Each row below is a small network's average activation on inputs in which a field has the value named, seen along a few directions.
Values that are neighbours, or in one group, have similar rows; names and order tell nothing.
Strong random noise was added to every row along 7 fixed directions; ignore it. To show where, here is one row again and again, with new noise each time:
[-202 -427 -125 -265  141  -23  131  169   57   52  140  184   92   72
  280  -29   66  752 -271  189 -298]
[  24   18   61   13  203 -207   29 -268  115  -92  162 -258  -13  -75
 -118  -91  -44 -271 -110   93   87]
[ -19  -31  288 -155   17  178 -278 -525  417  134 -439  103  178 -227
 -314  -61 -522   22  314  -41  382]
[  33  235  185  364 -173  -37  -20  371 -167 -131  437  -67 -111 -103
   13  -19   64 -182  257 -212   65]
[  24  452    4  268 -199   26 -216  743 -481 -147  638  -56 -305 -271
  250   -1    9 -195  297 -238   94]
[ 455   77  384  -12  -96  194  117 -314   44  143 -357   47  142   15
 -361   58 -324 -249  166 -141  256]
[-141 -231 -144  243 -217 -252  100 -287  257  375  -63  -91  -15  166
  -63   74  154  -18 -316  -71   72]
[ -55  -30 -186  -83   18 -129 -176 -222   58  212  -32  -66 -100  -75
   60   -6 -120  -67 -187   31  180]
[-135  -45  625   -9  -47  249  464  159  433 -108   42 -276  335 -303
 -561   30 -261  199  320  -26 -110]


T, 9 values:
t4: [ 123  -64  145 -436 -105  318  385   44   81  394 -425 -193  177 -223
 -386  203 -405  101 -122   24   50]
t1: [-378 -275 -138   -4  180 -191  664  119  256  -93  131 -344   96   49
  -27   68  434  162 -411  245 -409]
t5: [ 254   44 -271 -505  169  155 -220  330 -544  186  -48  158 -278  -46
  259  254  -96  153 -246  -55   -5]
t9: [-333 -156 -171  325   42 -299  -60   79  -20 -258  186  146  -64  352
  178 -101  656  285 -166   73 -493]
t6: [-485  -40 -431  314 -396 -220 -293 -122  202  444   -6   21 -129   35
   70  -30  114  -76 -152 -113  300]
t7: [ 544 -366  -36 -314  478  -51  188 -201 -285 -268 -183  212  138  583
  247   62  355  227 -383  211 -407]
t8: [ -86 -112 -488  206 -240 -249   38 -292   52  315 -186 -217  -64  169
  -14   58  154 -397 -421  157  -13]
t2: [-360  304  -28 -425  189  396 -255  160  241 -340  -99  -28  121 -456
   89 -198 -493  123  521  207   28]
t3: [ 279  351   38 -410  384   19  285 -370   -6 -321 -262 -468    8 -104
 -298  -28   -2 -640 -133  276  -74]
T is arranged as a 3 by 3 grid.
Question: What is the length, in steps, of the shortest route from t4 to t2?
Answer: 3
Question: List every value one step from t9, in the order listed.
Answer: t7, t3

M, 20 values:
m1: [-198    7  -68  -62  204 -151   36  -65  116 -188   88 -259  -87  -19
  -82   38  210  -84 -181  156 -244]
m15: [ 172   30  133 -223  161  163  -76  214  -91 -101   24  270   22   -1
  185    0 -154  264  222  -47  -21]
m18: [ 168  107  -84  130 -108  -61 -226  211 -341   52  249   91 -112  -54
  159  -71 -127 -194   75   -6  242]
m12: [   4 -170  -28  386 -530 -184  149 -176  197  646 -206  -75 -100  183
 -330  297  168 -215 -273 -394  240]
m20: [ -67   10 -219 -270   95   24  -37   45   36  164   31  -69 -116 -297
  158  -25 -316  -14  -68   73  178]
m10: [  50  308 -377   41  -50  -78 -174    1 -210  -12   25   40 -205   -3
  309   19  145 -283   -1   -9   78]
m7: [  70   74  425  116 -108  326  356  318   59 -229  -62  -83  221   33
 -400   21   29  130  267  -54 -341]
m13: [ -65  310  302   84  228  113 -148 -109  135 -484  117  -79  111 -333
 -100 -205 -220 -323  572  -11  235]
m17: [ -62  261 -713 -628  509 -104 -542 -236 -281 -195   11 -157 -229 -254
  389 -245 -193 -240 -339  509   85]
m19: [-304 -290  174  449  -25 -177 -209  -70  120 -256  185  461  120  267
  229 -263  373  543  244  -26 -234]
m3: [ -64   20  103  374  -44 -131 -157 -194  136 -160  141  115   22  118
  152 -100   50 -223  329 -119  187]
m5: [ -28  173   96  311   25 -166 -543  -52 -106 -289  279   27 -119  -66
   84 -156  -57 -246  290  -69  200]
m9: [ 212 -272  632 -330  492  137  344 -221  303 -459  -25   -3  351 -175
 -349 -123 -295  240  272  128  -48]
m8: [  17 -149 -189 -449  -94  142  243  -20  -28  472 -399 -141  -34  -35
 -128  319  -70  205 -483   58 -156]
m11: [-115 -109   61   -9  -13    6  332  248   49  -25   81   36   44  159
   80   64  244  322 -109  -59 -269]
m4: [ -86 -270  198 -120  -74  239  324    4  283   50 -403   13  228  140
 -140  191  135  319  -20   45 -236]
m16: [ 149 -295  322  248  -27 -128  364 -431  260  197 -134 -154  205  240
 -482  -22   25  -84 -168  -59   62]
m2: [ 385  384 -278 -426  367   -3   31   81 -488 -124  249 -350  -97 -175
   72  -82 -257 -552 -348  299   23]
m14: [-189  102 -155  253 -128 -145  -93  198 -149  -74  255    3  -79   52
  217 -131  224   -7   -8   76  -52]
m6: [ 107  264   28 -443  729 -239 -147 -223  -63 -519  391 -531 -160 -362
 -170 -185 -172 -513  -89  271   20]
Each value of M is a pair of two hidden parts, and every pair occurs once (4 first parts, 5 second parts).
Question: Changing only the second part turns m20 into m9. m13 has the same second part as m20; what does that change turn m13 into?
Answer: m11
Question: Changing only the second part turns m16 into m18. m19 has the same second part as m16; what does that change turn m19 into?
Answer: m14
Question: Changing only the second part turns m10 into m17. m3 has the same second part as m10; what does that change turn m3 into?
Answer: m2

F, 9 values:
f8: [-627  129 -651 -327 -101  140 -538  423 -116  395  186 -140 -159 -475
  132    7 -472  224 -210  214  207]
f7: [-220  277 -192   20   22  178 -203  440  -42 -278   99   51  -54  -32
  392   25  112   83  286  -91  -59]
f1: [ 260 -119  365  460 -219   22  438  489 -202 -189  326  135  -20  105
   -6  226  418  -31  273 -349  -50]
f2: [ -40  178  189  243 -389    3  251 -216  360  198 -174 -208   88 -357
 -201 -123 -237 -329  343  -84  391]
f4: [ 359  819  391  266  -98  100  253  419 -421 -548  324 -585  -89 -218
 -527    4  269 -919  363  -58  -81]
f9: [-336  410   45 -236 -271  354  100  502  -75  226 -214 -433 -153 -599
 -274  317 -232  -13   65  -42 -239]
f5: [ 310  161  238 -525  894 -175 -397  -52 -234 -634  490 -217 -102 -164
  168 -164 -236 -253   60  218   33]
f3: [-117 -109 -257  875 -230 -555  192   99  -47 -194  832 -116 -157  396
  252 -228  559 -365 -222  -21 -323]
f6: [ -86 -124  162 -342  388  -14 -505 -484  204   66 -202  303   23  -91
 -106 -199 -436  296   97  -48  368]
F is arranged as 3 separate groups.
Question: List the group mates of f8, in the order listed.
Answer: f2, f3
Question: List the group mates of f9, in the order listed.
Answer: f7, f4
